data = [ -1  -4 -15  43 -58  51  42  -2   0  -5  -4   6  -5  18   1  -6]
data[-16] => -1
data[-1] => -6
data[10] => -4
data[9] => -5
data[-2] => 1

x =
[[121 121 121 121 118 121]
 [144 150 142 150 147 149]
 [ 63 129  59 115 112 108]
 [183  79 193  99 113 111]
 [122 125 121 125 121 124]
 [129 131 130 131 128 129]
 [ 49 133  43 117 107 107]
 [123 124 127 122 127 121]
 [108 107 106 108 104 108]]
x[0][0] => 121
x[-2][-2] => 127
x[-4][-6] => 129
x[-9][-5] => 121
x[-6][0] => 183
x[6] => [49, 133, 43, 117, 107, 107]
x[1][0] => 144
x[8] => [108, 107, 106, 108, 104, 108]
x[-2][1] => 124
x[-6][-5] => 79
x[4] => [122, 125, 121, 125, 121, 124]
x[-3][-3] => 117
x[4][2] => 121
x[0] => [121, 121, 121, 121, 118, 121]
x[:, 4] => [118, 147, 112, 113, 121, 128, 107, 127, 104]
x[-1][-2] => 104
x[:, -6] => [121, 144, 63, 183, 122, 129, 49, 123, 108]
x[-7][-6] => 63
x[-4][2] => 130
x[:, -1] => [121, 149, 108, 111, 124, 129, 107, 121, 108]
x[-2] => [123, 124, 127, 122, 127, 121]
x[-5][-6] => 122

m =
array([[ -79.5,    2.0,  180.7,   -9.0,   71.0, -297.0,    5.9,  -61.3,
        -324.5, -234.3,  -17.4,  -52.5,  -23.0,  -57.1],
       [  45.5,   50.5,   46.9,   46.5,   36.4,   26.3,   35.4,   34.9,
          37.3,   43.4,   33.6,   32.6,   52.9,   47.0],
       [  95.6,   97.2,  107.5,  101.9,  109.1,   92.4,  103.4,  102.8,
          86.9,   89.8,  106.5,  104.9,   96.2,   92.5],
       [   7.6,   11.0,   11.4,    1.6,    0.5,   -1.4,    5.6,   -0.6,
           1.8,    3.0,   -2.9,   -2.9,    9.3,   16.2],
       [  13.0,   33.9,   76.6,   29.9,   47.3,  -43.9,   31.7,   14.9,
         -48.3,  -25.2,   25.2,   16.5,   28.2,   19.3],
       [  13.8,  -44.1, -166.3,  -20.8,  -78.4,  164.4,  -45.7,   11.0,
         183.3,  124.6,  -14.5,    8.3,  -22.5,  -17.1],
       [ -80.7,   -0.5,  173.1,  -17.9,   61.0, -292.9,    2.7,  -67.1,
        -319.6, -233.2,  -26.4,  -60.0,  -26.7,  -52.3],
       [  14.1,  -52.9, -175.8,  -17.1,  -66.7,  193.6,  -36.7,   27.6,
         200.6,  133.9,    4.5,   28.8,  -31.2,  -26.6],
       [   7.5,  -49.7, -164.8,  -32.2,  -80.5,  161.4,  -43.5,    6.4,
         173.4,  112.6,  -19.4,    3.6,  -32.3,  -16.0],
       [  57.7,   58.9,   57.8,   48.4,   49.4,   56.7,   57.4,   50.7,
          57.3,   55.1,   47.4,   48.3,   56.3,   67.9],
       [  63.7,   61.4,   61.7,   53.8,   60.7,   75.6,   69.3,   63.5,
          69.5,   63.2,   60.9,   62.6,   57.5,   72.5],
       [  33.9,   40.0,   37.6,   35.1,   25.1,   11.9,   24.0,   22.5,
          23.2,   30.3,   21.4,   20.1,   42.1,   36.2],
       [  92.8,   98.8,   94.6,   98.0,   84.3,   68.2,   79.8,   81.8,
          82.3,   91.1,   81.6,   79.8,  102.9,   90.5],
       [ -17.7,  -24.9,  -40.6,  -21.2,  -29.2,    0.6,  -25.8,  -18.0,
           3.6,   -3.4,  -21.0,  -18.2,  -21.8,  -22.5]])
m[0, 0] => -79.5
m[1, 12] => 52.9
m[1, 2] => 46.9
m[5, 3] => -20.8
m[:, 13] => [-57.1, 47.0, 92.5, 16.2, 19.3, -17.1, -52.3, -26.6, -16.0, 67.9, 72.5, 36.2, 90.5, -22.5]
m[8, 3] => -32.2
m[12, 0] => 92.8
m[:, 12] => [-23.0, 52.9, 96.2, 9.3, 28.2, -22.5, -26.7, -31.2, -32.3, 56.3, 57.5, 42.1, 102.9, -21.8]
m[5, 6] => -45.7
m[:, 10] => [-17.4, 33.6, 106.5, -2.9, 25.2, -14.5, -26.4, 4.5, -19.4, 47.4, 60.9, 21.4, 81.6, -21.0]
m[7, 12] => -31.2
m[13, 3] => -21.2
m[7] => [14.1, -52.9, -175.8, -17.1, -66.7, 193.6, -36.7, 27.6, 200.6, 133.9, 4.5, 28.8, -31.2, -26.6]
m[4, 1] => 33.9
m[:, 1] => [2.0, 50.5, 97.2, 11.0, 33.9, -44.1, -0.5, -52.9, -49.7, 58.9, 61.4, 40.0, 98.8, -24.9]
m[12, 11] => 79.8
m[1, 4] => 36.4
m[5, 0] => 13.8
m[:, 3] => [-9.0, 46.5, 101.9, 1.6, 29.9, -20.8, -17.9, -17.1, -32.2, 48.4, 53.8, 35.1, 98.0, -21.2]
m[9] => [57.7, 58.9, 57.8, 48.4, 49.4, 56.7, 57.4, 50.7, 57.3, 55.1, 47.4, 48.3, 56.3, 67.9]
m[4, 2] => 76.6
m[9, 0] => 57.7
m[6] => [-80.7, -0.5, 173.1, -17.9, 61.0, -292.9, 2.7, -67.1, -319.6, -233.2, -26.4, -60.0, -26.7, -52.3]
m[1] => [45.5, 50.5, 46.9, 46.5, 36.4, 26.3, 35.4, 34.9, 37.3, 43.4, 33.6, 32.6, 52.9, 47.0]
m[:, 5] => [-297.0, 26.3, 92.4, -1.4, -43.9, 164.4, -292.9, 193.6, 161.4, 56.7, 75.6, 11.9, 68.2, 0.6]
m[12, 12] => 102.9
m[12, 9] => 91.1
m[11, 13] => 36.2
m[11, 6] => 24.0
m[9, 1] => 58.9
m[4, 10] => 25.2
m[7, 7] => 27.6
m[4, 5] => -43.9
m[2, 5] => 92.4
m[10] => [63.7, 61.4, 61.7, 53.8, 60.7, 75.6, 69.3, 63.5, 69.5, 63.2, 60.9, 62.6, 57.5, 72.5]

a =
array([[  1, -44,  16,   8,  16,  -6,  -4, -12, -37, -29],
       [ 19,  24,  14,  17,  15,  19,  19,  22,  26,  24],
       [-41,  25, -61, -51, -62, -30, -33, -22,  15,   2]])
a[0][0]: 1
a[2]: [-41, 25, -61, -51, -62, -30, -33, -22, 15, 2]
a[2][4]: -62
a[0]: [1, -44, 16, 8, 16, -6, -4, -12, -37, -29]
a[1]: [19, 24, 14, 17, 15, 19, 19, 22, 26, 24]
a[0][4]: 16
a[2][9]: 2
a[1][7]: 22
a[:, 8]: [-37, 26, 15]
a[:, 6]: [-4, 19, -33]
a[:, 1]: [-44, 24, 25]
a[2][1]: 25

M =
[[2279 8079 6988 3756 5789 6805 3304 5474 3540 1208 8368 3530 7562 8475
  3642 2805]
 [5549 4986 6702 6041 4393 6200 5961 6399 6086 4730 6571 6077 4790 6498
  5994 3076]
 [5093 5030 5092 5080 5008 5072 5076 5081 5082 5063 5070 5084 5020 5067
  5078 4993]
 [4378 5044 3356 4213 5926 3937 4359 3854 4186 5355 3638 4149 5363 3712
  4272 7100]]
M[0,0] = 2279
M[-3] = [5549, 4986, 6702, 6041, 4393, 6200, 5961, 6399, 6086, 4730, 6571, 6077, 4790, 6498, 5994, 3076]
M[3,-12] = 5926
M[-4,15] = 2805
M[-1,-5] = 4149
M[3] = [4378, 5044, 3356, 4213, 5926, 3937, 4359, 3854, 4186, 5355, 3638, 4149, 5363, 3712, 4272, 7100]
M[3,-9] = 3854
M[2,2] = 5092
M[1,13] = 6498
M[3,-7] = 5355
M[2,3] = 5080
M[1,10] = 6571
M[-4,-3] = 8475
M[2,-1] = 4993
M[-1,10] = 3638
M[-2] = [5093, 5030, 5092, 5080, 5008, 5072, 5076, 5081, 5082, 5063, 5070, 5084, 5020, 5067, 5078, 4993]
M[3,3] = 4213
M[-4,-8] = 3540
M[-2,-2] = 5078
M[-4] = [2279, 8079, 6988, 3756, 5789, 6805, 3304, 5474, 3540, 1208, 8368, 3530, 7562, 8475, 3642, 2805]
M[-3,-11] = 6200
M[1,-4] = 4790
M[-2,-3] = 5067
M[-4,12] = 7562
M[2,11] = 5084
M[2,-15] = 5030
